These are the activations of a small neural network, seen along a few directions. Each row is one input.
Each table varies a few parts of the input and shows all the possible inputs, shuffled.
A made-up example of a description, with smaller parts first: one of 5 places around a ring, together with either a single point or (one of 2 separate values, together with one of 4 places along a line) or one of 9 places around a ring.
Shared parts are said once, and a part with two or three values counts as separate values.

Other details of the inputs vary at random and push rows far along two fixed directions, the same in every table; ignore that.

A family of inputs:
x1: [  1  -7  -3 -10  11  14   2 -17 -11   8  16  18]
x2: [ 10  13  19  -2  -2   6  14  43  23   3 -26 -45]
x3: [-14 -15  -5 -20  -2   8 -14 -26 -18 -13  -3  26]
x4: [ 53 -33  -9  -2 -15   6  27   8  21   7   0 -25]
x5: [  2   5  20  -7  -9   0  -5  42  18 -23 -52 -46]
x6: [-38  41  25   6   9   6 -13  26  -4  -8  -8   0]
x7: [  7  -6  -2  -8  16  15  -2 -18 -11   5  15  17]
x8: [ -1  -1 -13   9   5  -7  -8 -24  -6  -4  19  15]
x9: [  3  -5  -3   7  -1   8  -3 -13  -8  -4  20  25]
x10: [  4  15  16   4 -12  -5  19  48  20   6 -27 -37]
x11: [  9  -4  -3   0  12   5  -1 -15 -13   4  11  23]
x12: [-18 -15  -5 -20  -5   7 -12 -25 -18 -10  -3  26]
x13: [ -5   7  19 -10 -16  -1  -1  43  18 -18 -51 -44]
x14: [-37  40  16   5  27  -8 -21  13  -4   3 -15 -13]
x15: [-11  -2 -14   6  -4  -9  -2 -22  -6   1  21  16]
x16: [  6  -4  -4  -2   9   4   1 -14 -13   6  12  24]
x17: [  4  -5 -11   4  17  -8 -11 -26  -7   7  13  11]
x18: [ -4  -1 -14   8   2  -8  -6 -23  -6  -2  20  15]
x19: [  1  -5 -11   3  14  -8  -9 -25  -7   9  14  11]
x20: [ 42 -29 -11  10 -37  -2  28  14  23   2   7 -15]
x21: [ 35 -29 -11   8 -42  -4  32  15  23   6   9 -14]
x22: [-47  35  28 -14  23   9 -34  16 -14 -26 -38  -4]
x23: [ 45 -30 -12   2 -28  -6  32  13  18  12  -1 -16]
x24: [-43  44  15  10  16  -8 -19  16  -3  -8 -10 -10]
x25: [-10  -5  -4   2 -12   5   5 -11  -8   3  23  27]
x26: [-29  40  17   8  36  -7 -26  12  -4  -2 -17 -15]
x27: [ 40 -33 -10  -5 -26   4  34  10  22  14   3 -23]
x28: [ -4  -4  -5  -5   0   2   7 -13 -12  12  14  25]
x29: [ -5  -5 -12   1   8  -9  -5 -24  -7  13  15  12]
x30: [  2  -2 -13  11   8  -7  -9 -24  -6  -6  18  15]
Description of these inputs: one of 5 places along a line, together with either a single point or one of 5 places around a ring.
Changing only the place on the line of 5 turns x6 into x21. The same change can be made to x13. Which row results?
Answer: x3
Which other rows agree with x30 in the place on the line of 5? List them by row number.
Answer: x4, x5, x9, x11, x26
Which other rows does x2 become when the place on the ring of 5 takes its other values? List them by row number.
Answer: x6, x18, x19, x23

A family of inputs:
x31: [-21   5  14  -9  -5   2 -14  13   5 -19 -26 -17]
x32: [ 34 -28  -6 -12 -14  16  22   3  18  -4  -4 -27]
x33: [ 36 -33  -2  -8 -13  10  12   8  17  15  -8 -21]
x34: [ -8   8   4  -1  23   6 -12 -13 -27  -9   2  38]
x35: [-18  23 -10  28  23 -19 -19 -24 -13   3  27  21]
x36: [-14  30   7  12  17 -17   2  19  17  19  -6 -44]
x37: [  8 -45 -17 -21 -13   8   2 -39  -8  -3  11  14]
x38: [-13   8   3 -10  20  21 -17 -23 -18 -17  10  23]
x39: [ 39 -17 -20  23 -19 -26  26   7  32  17  10 -39]
x40: [ -1  14  20   8   5   4 -17  24   2  -8 -19  -7]
x41: [ -4  14  16  -9  17   6   2  21  -5   1 -23  -9]
x42: [-31  12  12  -7  -6   1   0  18  10   0 -10 -23]
x43: [ -3  15  16  -5  15   4   1  22  -5  -3 -23  -6]
x44: [-6 28 14 16  4 -6 10 31  1  0 -8 -1]
x45: [-13  26  12   1   4  13   7  23  11  -4   1 -22]
x46: [ -5  18  13   0   6  14  -6  18   4 -23 -15 -16]
x47: [ -3  22   5  12  16 -18 -15  17  11  -9 -26 -32]
x48: [-10  34   5  29   9 -25  -3  24  16   4  -6 -35]
x49: [ 48 -25 -20  18 -16 -26  11   4  25  -5 -10 -31]
x50: [-10  24  16   1  10   1  13  27   2  12  -8  -9]
x51: [-23   4  15 -13  -3   4 -12  12   5 -15 -26 -20]
x52: [ 33 -31 -15  -6  -2   3  11 -24 -15   0  13  31]
x53: [-30  12  -3  -5   4  -3  -9 -18 -21   6   8  34]
x54: [ 14 -24 -25   4 -26 -12  11 -25 -10   4  20  33]
x55: [-7 27 15 11  6 -3 11 30  1  4 -8 -3]
x56: [ 25 -28 -13   0  -8   6   9 -23  -1  22  36  23]
x57: [-15  25  12  -4   7  16   8  21  11   1   1 -25]
x58: [-20  18   1   0  15  17  -8 -18 -13  -6  28  25]
x59: [-20   3  -1 -13   8  -1 -21 -21 -26 -10  -7  34]
x60: [ 40 -23  -7   5 -24   7  16   8  17 -20  -4 -17]
x61: [-37   5  -1  -3   2   4 -15 -21 -13  -7  17  26]
x62: [ 31 -37 -30  -7   9  -9   3 -47  -3  14  18   4]
x63: [ 27 -26 -31  11   0 -18  12 -41   2  23  40   6]
x64: [-32  10  -3 -14   8   2  -6 -21 -20  14   8  29]
x65: [ 19 -22 -13  -2 -34 -11  27  10  15  15  -6 -14]
x66: [-38   4  -1  -8   5   6 -13 -22 -13  -3  17  23]
x67: [-19  19   0   5  13  15  -9 -17 -14 -10  28  28]
x68: [ -6  13  16 -13  19   9   4  19  -5   5 -23 -11]
x69: [-12  19  20   0   8   6  -2  27  10  19  -3 -18]
x70: [ 28 -25 -14  14 -14  -1   5 -19  -3  11  37  31]
x71: [ 23 -33  -7   1 -36  -7   8   4  17 -20 -15 -15]
x72: [ 16 -26 -11   9 -40  -9  20   9  23  -4   2 -18]
x73: [ 40 -30  -2   0 -17   5  10  11  17   6  -7 -16]
x74: [  7 -31 -22   6 -27  -6   6 -29  -3  -7  28  26]
x75: [-21   2  -1 -17  10   1 -19 -22 -25  -6  -8  32]
x76: [-28  13  -4  -1   2  -5 -10 -17 -21   2   8  37]
x77: [-15   6   3 -14  23  24 -16 -24 -18 -13  10  21]
x78: [ -8  22  20   9   3   1  -5  29  10  11  -3 -13]
x79: [ 38 -32  -2  -4 -15   7  11   9  17  11  -7 -18]
x80: [ -4  21   6   7  19 -16 -13  15  11  -5 -26 -35]
x81: [ 41 -29  -2   5 -20   2   8  12  17   2  -7 -13]
x82: [ -9  30  11  16  -3   7   3  26  10 -16   1 -14]
x83: [-16  14   7   9  14   6 -17 -11 -15   8  25  34]
x84: [-17   8  11 -21   2  -1  -6  14  -5   1 -33 -14]
x85: [-27  -4   2  -9   6   6 -26 -25 -18 -22   0  27]
x86: [ -6  20   6   1  21 -13 -12  14  11   0 -26 -38]
x87: [-23   1  -1 -22  12   3 -18 -23 -25  -2  -8  29]
x88: [-11  23  16  -3  12   3  15  26   2  17  -8 -11]
x89: [ 36 -17  -7   7 -20  -5  36  17  17  14   4  -9]
x90: [ 21 -34 -22  -8 -19  -9   1 -29 -16  -8   4  31]
Changing only one part turns x64 into x54. The same change can be made to x33. Which row results?
Answer: x40
Changing only one part turns x62 into x49. The same change can be made to x69. Which row results?
Answer: x70
What do these inputs look like to the network?
Answer: one of 2 separate values, together with one of 5 places along a line, together with either a single point or one of 5 places around a ring
A walk changes only the place on the line of 5. It starts at x34 and steps to x52. List the rest of the walk in order.
Answer: x43, x41, x68
Which other rows does x90 become when the choice among 2 separate values takes its other values? List them by row number.
Answer: x54
